A small network was shown many inputs. Here are its activations along a few directions, one row for each input.
In each table, some parts of the input vary, and every possible input appears once, in random order.
Descriptions start from the smaller parts, as in this example, which fits no table here: one of 8 places around a ring, together with either a single point or one of 9 places along a line or (one of 3 separate values, together with one of 6 places along a line).
Shared parts are said once, and a part with two or three values counts as separate values.
(in the rows, 128 means zero)

Other details of the inputs vary at random and push rows far along three fixed directions, the same in every table; ignore that.

A family of inputs:
x1: [168 110 147  80 138 150 121  76 145 181 140]
x2: [163 112 138  96 140 154 133  97 144 167 139]
x3: [139 170 146  69 130 138 160 155 149 108 174]
x4: [140 109  93 156 152 160 143 120 110  92 110]
x5: [ 90 159 173 115 105  88 140 167 158 151 134]
x6: [146  86 135 149 128 124  79  83 102 171 106]
x7: [127 135 101 164 147 127 120 134  88  41  99]
x8: [159 109 116 188  85 148 124  86  96 148  94]
x9: [168 109 128 179  96 149 114  77 100 165 106]
x10: [134 148 131  94 133 122 121 153 101 102 168]
x11: [144 114 139  93 108 128  99 111 113 184 161]
x12: [141 117  91 150 134 151 144 122 101  75  95]
x13: [132 141 109 136 156 165 154 167 126  89 160]
x14: [149 107 140  80 127 130  99 111 120 175 167]
x15: [146 117 154  98 149 128  99 106 128 159 145]
x16: [145 175 154  93 139 147 154 165 148 110 180]
x17: [128 155 121  95 142 123 131 161 105  71 160]
x18: [113 102  42 174 158 133 121 145 102 106 116]
x19: [112 151 138  90 163 132 128 191 136 117 201]
x20: [123 116  99 151 169 134 120 131 102  54  99]
x21: [120 159 154  98 144 127 118 180 136 128 201]
x22: [119 143 146  64 168 130 129 167 145 131 184]
x23: [157  93 125 160 133 147 118  77 118 144  85]
x24: [149 153 126 129 142 166 144 157 124 104 175]
x25: [132 144 129  89 167 150 128 131 135  83 160]
x26: [ 45 120 148 179 105  84 195 151 216 144  32]
x27: [134  93 110 146 111 123  96  97  89 137  97]
x28: [150  96 131 147  92 114  84  77  85 166 102]
x29: [142 142 117 119 163 165 151 158 127  88 163]
x30: [137 113  85 157 144 156 148 131 107  70 112]
x31: [155 119 105  95 108 134 107 101 126 223 172]
x32: [164 110 124 180 104 145 117  80 101 143  93]
x33: [124 172 155  88 146 119 128 174 135 101 180]
x34: [137 160  79 129 130 131 128 170 104 118 192]
x35: [144  82 135 152 134 121  80  77 101 165  92]
x36: [175 110 129 157  98 144 115  75 100 146  98]
x37: [ 85 164 162 119 114  89 148 176 159 119 127]
x38: [118 108  84 146 157 130 128 128 101  45  92]
x39: [127 151 126 122 126 126 116 170  99  85 166]
x40: [113 136 205 112  90  82 112 109 169 233 123]
x41: [116 117  90 175 120 117 113 145  72  73 111]
x42: [ 67 142 141 111 148 112 166 151 189 105 106]
x43: [133 129  95 141 135 126 129 127  84  52 104]
x44: [164 104 126 175 115 150 115  80 109 145  95]
x45: [172 113 133 146 114 140 105  71 106 139 101]
x46: [149 120 140  82 120 131 114  92 126 156 131]
x47: [ 39 150 137 193 100  81 207 187 192  91  38]
x48: [156 105 135 147 129 126  90  74 105 134  94]
x49: [152 135  97 111 105 124 114 118 113 191 175]
x50: [ 65 154 143 107 120 106 171 153 185 107 100]
x51: [ 23 120 150 168 103  68 180 137 220 130  23]
x52: [114 102  90 153 160 132 108 143  93  76 111]
x53: [161  97 112 154  95 155 124  76 106 170 102]
x54: [130 132 101 159 130 126 122 131  88  50  96]
x55: [149 151 128 122 154 157 143 150 127  84 153]
x56: [139 126 102 168 150 146 130 125 107  54  95]
x57: [146 130 150  83 115 152 150 124 164 191 175]
x58: [ 37 150 158 189 102  65 155 195 177 130  84]
x59: [131 158 128  86 131 153 170 165 148 118 174]
x60: [125 128  56 197 135 122 115 145  82  92 123]
x61: [137 156 135  97 155 147 126 132 133  79 161]
x62: [120 119 105 177 145 124 101 147  87  65 109]
x63: [124 156 131  79 138 142 160 156 153 101 152]
x64: [138 147 170  60 101 123 130  95 158 174 155]
x65: [129 146 185 124  72 117 156 108 179 218 123]
x66: [ 89 114 173 112 127  90 132 118 185 196  96]
x67: [122 138 113  95 148 131 125 162 104  87 157]
x68: [153  86 113 141 124 140 118  68 120 132  82]
x69: [140  99 139 103 132 130  94 108 123 189 154]
x70: [109 139 127  80 146 127 133 183 140 119 195]
x71: [154 139 154  92 102 135 114  84 131 150 141]
x72: [ 64 150 142 114 127  90 163 180 170 110 106]
x73: [124 123  61 193 146 127 112 144  96  99 122]
x74: [ 66 131 166 180  66  80 186 132 200 185  44]
x75: [ 88 118 168 105 116  86 139 125 187 184 103]
x76: [169 122 153  86 145 152 116  94 140 161 153]
x77: [153  92 143 158 119 118  75  72  96 166  95]
x78: [119 150 135  62 174 135 145 161 151 101 173]
x79: [135 169 131  96 117 152 173 174 138 118 192]
x80: [160 129 164  97 136 126  89 103 123 163 157]
x81: [143 113  90 104 128 132 113 118 131 193 171]
x82: [130 125 161  61 134 119 118 130 151 177 173]
x83: [118 110  54 184 158 132 114 144  98 106 121]
x84: [128 150 124 126 123 127 115 169  96  97 176]
x85: [126 107  79 178 147 160 148 135 107  81 100]
x86: [ 56 136 169 190  71  71 176 134 205 159  20]
x87: [154 107 133 150 106 131  94  52 107 140  87]
x88: [156 123 164 114 106 119  83 101 112 187 154]
Each input here is: one of 8 places around a ring, together with either a single point or one of 10 places along a line.
Changing only the place on the ring of 8 turns x86 into x68. The same change can be made to x8. Which row results?
> x57
Changing only the place on the ring of 8 turns x63 into x3. The same change can be made to x53. Which row results?
> x79
Change only the place on the ring of 8 in x26. List by row number the other rows that result.
> x2, x12, x16, x23, x36, x47, x55
List by row number the other rows that have the place on the ring of 8 in common with x7.
> x9, x16, x32, x33, x40, x45, x58, x60, x87, x88
Change only the place on the line of 10 in x61. List by row number the other rows that result.
> x21, x24, x44, x48, x55, x56, x62, x77, x80

A family of inputs:
x89: [ 65 162 127 144 151 116 190 200 176  42 106]
x90: [176 118 138  87 132 154 110  80 116 142 142]
x91: [117 131 154 143  96 121 155 116 163 177  87]
x92: [133 111  91 158 146 145 135 119  94  45  89]
x93: [136 122  87 160 138 125 111 129  82  74 113]
x94: [122 125 169 116 111 109 117 100 166 217 128]
x95: [ 97 141 145 105 137 117 141 163 148 126 137]
x96: [ 94 105 128 169 116 103 137 134 151 158  77]
x97: [180 122 153  75 127 151  90  94  97 163 181]
x98: [141 119  95 146 156 143 105 125  93  95 130]
x99: [147 118  98 136 126 145 111 115  92 112 143]
x100: [107 196 142  52 143 138 167 219 166 101 236]
x101: [173 118 120 119 131 150 104 117  97 136 166]
x102: [190 122 151  70 128 160 103  71 122 163 161]
x103: [115 118  77 174 142 118 122 139  86  63  93]
x104: [163 113 112 128 136 148 107 118  94 126 154]
x105: [104 115 147 140 100  85 123 107 158 199  85]
x106: [103 121 150 154 113 111 145 110 168 140  67]
x107: [152 109 103 138 141 145 111 122  93 115 142]
x108: [ 87 191 145  87 163 124 166 220 171  89 198]
x109: [157 122 152 105 117 134 103 105 111 154 148]
x110: [ 90 121 136 180  93  81 132 125 151 151  64]
x111: [112 133 127 118 115 122 134 134 143 151 141]
x112: [ 97 118 147 178 105  98 126 115 156 165  74]
x113: [129 137 141  82 118 129 128 131 151 181 170]
x114: [147 127  83 173 139 154 143 128  87  70 108]
x115: [139 112 111 135 140 140 108 119  83  92 123]
x116: [110 136 157 111 126 120 160 128 172 138 121]
What do these inputs look like to the network?
> either one of 2 separate values or one of 6 places around a ring or (one of 4 places along a line, together with one of 5 separate values)
Change only the place on the line of 4 in x94. List by row number the other rows that result.
> x98, x108, x112
List by row number the other inputs of the same sort as x92.
> x89, x90, x102, x106, x116

A family of inputs:
x117: [125 119 119 122 142 127 113 134 115 109 140]
x118: [147 100 112 162 122 128 116  96 108 160  92]
x119: [ 66 134 130 135 136  96 148 170 175 123 116]
x120: [151 105 116 160 109 124 110  92 109 154  97]
x121: [139 123 153  98 113 136 127 123 146 197 160]
x122: [137 168 165  58 154 142 157 138 171 133 167]
x123: [142 104 126 144 119 137 116 105 117 166 122]
x124: [160  90 134 150 111 145 120  69 116 146  93]
x125: [155 160 147  56 134 141 142 156 147 178 200]
x126: [154 149  94 124 163 163 120 160  89  63 181]
x127: [185 127 109 114 137 163 128 106  92  83 145]
x128: [137 138 134 141 129 132 122 121 126 141 142]
x129: [123 182  85 119 172 147 155 213 106  16 183]
x130: [ 81 163 134 149 110 102 161 165 168 123 115]
x131: [145 114 119 154 102 123 113  96 115 151 105]
x132: [ 90 129 100 171 122 119 152 164 127  85 102]
x133: [143 118 128 135 129 134 125 120 121 157 134]
x134: [142 134 175  93 110 112 111 109 140 179 141]
x135: [ 89 156 138 156 119 105 153 158 165 130 116]
x136: [157 121  93 142 140 160 109 127  84  84 155]
x137: [158 145 176  62 124 136 134  83 167 189 144]
x138: [132  99 109 138 119 115 103  88 112 147 104]
x139: [ 87 130 109 162 130 100 136 151 115  74  78]
x140: [134 118 178 105 114 119 107 109 140 181 138]
x141: [142  94 119 147 115 138 118  99 111 169 111]
x142: [128 141 158  77 138 117 114 123 165 190 173]
x143: [121 147 172  77 130 124 128 162 149 138 177]
x144: [147 127 127 112 158 157 132 111 133  98 121]
x145: [162 122  96 142 152 156 111 131  86  89 151]
x146: [128  94 109 144 121 119 101  90 114 146 103]
x147: [150 134 159  81 145 155 133  96 149 150 150]
x148: [143 154 158 100 106 123 123 119 157 187 160]
x149: [141  93 101 161 113 140 116  98  95 143  99]
x150: [150 140 152  87 111 127 132 122 143 199 163]
x151: [146 129 166 109 126 136 147 115 159 159 133]
x152: [146 157 105  77 170 143 121 170 102  62 199]
x153: [149 161 121  75 158 150 120 171  94  52 201]
x154: [ 82 142 134 148 135 110 165 179 168 136 112]
x155: [129 119 104 138 147 116 109 119 114 115 120]
x156: [133 140 114 134 123 143 126 132 112 108 152]
x157: [162 121  84 118 142 163 121 129  74  95 158]
x158: [142  98 109 174 121 136 109 101 102 135 100]
x159: [ 87 142 145 125 136  95 141 157 158 132 118]
x160: [132 125 145 116 142 123 112 122 117 138 134]
x161: [167 130 107  98 148 169 124  97  99  78 138]
x162: [ 97 116 119 189 128 102 122 138 113  81  58]
x163: [106 136 108 157 114 121 142 145 122 101 114]
x164: [159  92 134 155 116 146 118  74 119 143  91]
x165: [ 69 136 150 135 129  98 148 173 165 117 111]
x166: [108 120 110 143 151 124 122 143 109  92 120]
x167: [ 82 148 128 139 115 103 169 175 165 130 112]
x168: [ 75 117  95 225 125 108 143 155 131  72  52]
x169: [150 168  97  91 151 166 132 169  95  56 213]
x170: [ 88 119  88 205 113 105 147 151 122  79  55]
x171: [ 78 138 133 147 132 112 164 180 168 135 114]
x172: [ 77 146 164 139 133  96 147 174 162 117 106]
x173: [171 125 104 116 136 167 133 112  90  74 143]
x174: [147 102 114 163 118 126 114  95 108 157  94]
x175: [143  97 111 153 104 131 115  90 101 156 101]
x176: [132 120  91 152 123 139 128 128  91  93 124]
x177: [107 140 158 115 130 102 131 139 148 149 125]
x178: [157 110 130 126 119 141 119  62 125 142  87]
x179: [140 125 154 104 111 134 123 121 149 190 159]
x180: [158  93 131 148 104 143 122  69 115 142  93]
x181: [137 101 119 142 115 112 102  90 109 144  96]
x182: [140 143 120  86 155 145 118 155  99  77 187]
x183: [136 136 156  97 100 129 123 121 155 189 162]
x184: [117 106  94 178 113 120 135 121 108 122  72]
x185: [157 152  91 124 160 157 122 157  86  61 175]
x186: [132 136 121 144 130 141 122 127 116 121 143]
x187: [166 123 107 101 150 175 121  96 102  79 140]
x188: [139 117 126 119 112 139 127 118 120 160 145]
x189: [135 104 110 144 126 108 102  91 116 147  97]
x190: [166 119 111 106 155 176 119  96 103  84 137]
x191: [ 71 139 153 138 135  97 147 173 164 118 109]
x192: [ 88 151 138 149 126 103 160 176 172 129 115]
x193: [132  92 120 144 114 120  98  89 107 145 100]
x194: [138 109 121 147 124 115 103  98  99 127  92]
x195: [ 71 145 127 129 128  86 152 165 172 122 112]
x196: [136 142 161 101 107 134 121 121 158 188 170]
x197: [134 137 153  83 124 121 117 124 131 151 161]
x198: [104 147 152 136 127 116 176 156 177 115 105]
x199: [ 74 141 159 132 115  99 147 172 161 113 110]
x200: [168 104 131 147 111 135 122  71 118 144  87]
x201: [ 79 144 156 124 112  97 147 163 154 117 109]
x202: [128 124 150  94 128 117 107 112 157 191 152]
x203: [103 132 144 104 116 104 131 135 149 150 131]
x204: [104 136 155 105 137 106 128 146 158 155 141]
Changing only one part turns x128 into x156. The same change can be made to x126. Which row results?
> x183
Changing only one part turns x169 into x135. The same change can be made to x203. Which row results?
> x159
Changing only one part turns x177 into x165. The same change can be made to x122. Which row results?
> x190
What do these inputs look like to the network?
> one of 8 places around a ring, together with either one of 2 separate values or one of 4 places along a line or one of 5 places along a line
Change only the choice among 2 separate values in x127. List by row number the other rows that result.
> x178
Change only the place on the line of 4 in x204. List by row number the other rows that result.
> x142, x160, x172
Change only the place on the line of 5 in x123. List by row number the other rows that result.
> x158, x168, x171, x186
Start at x148 and move only the place on the line of 5, one step at a time. The first step leads to x129. Which rows follow, in order?
> x120, x150, x125
Change only the place on the ring of 8 in x172. List by row number the other rows that result.
> x134, x140, x143, x153, x162, x199, x201
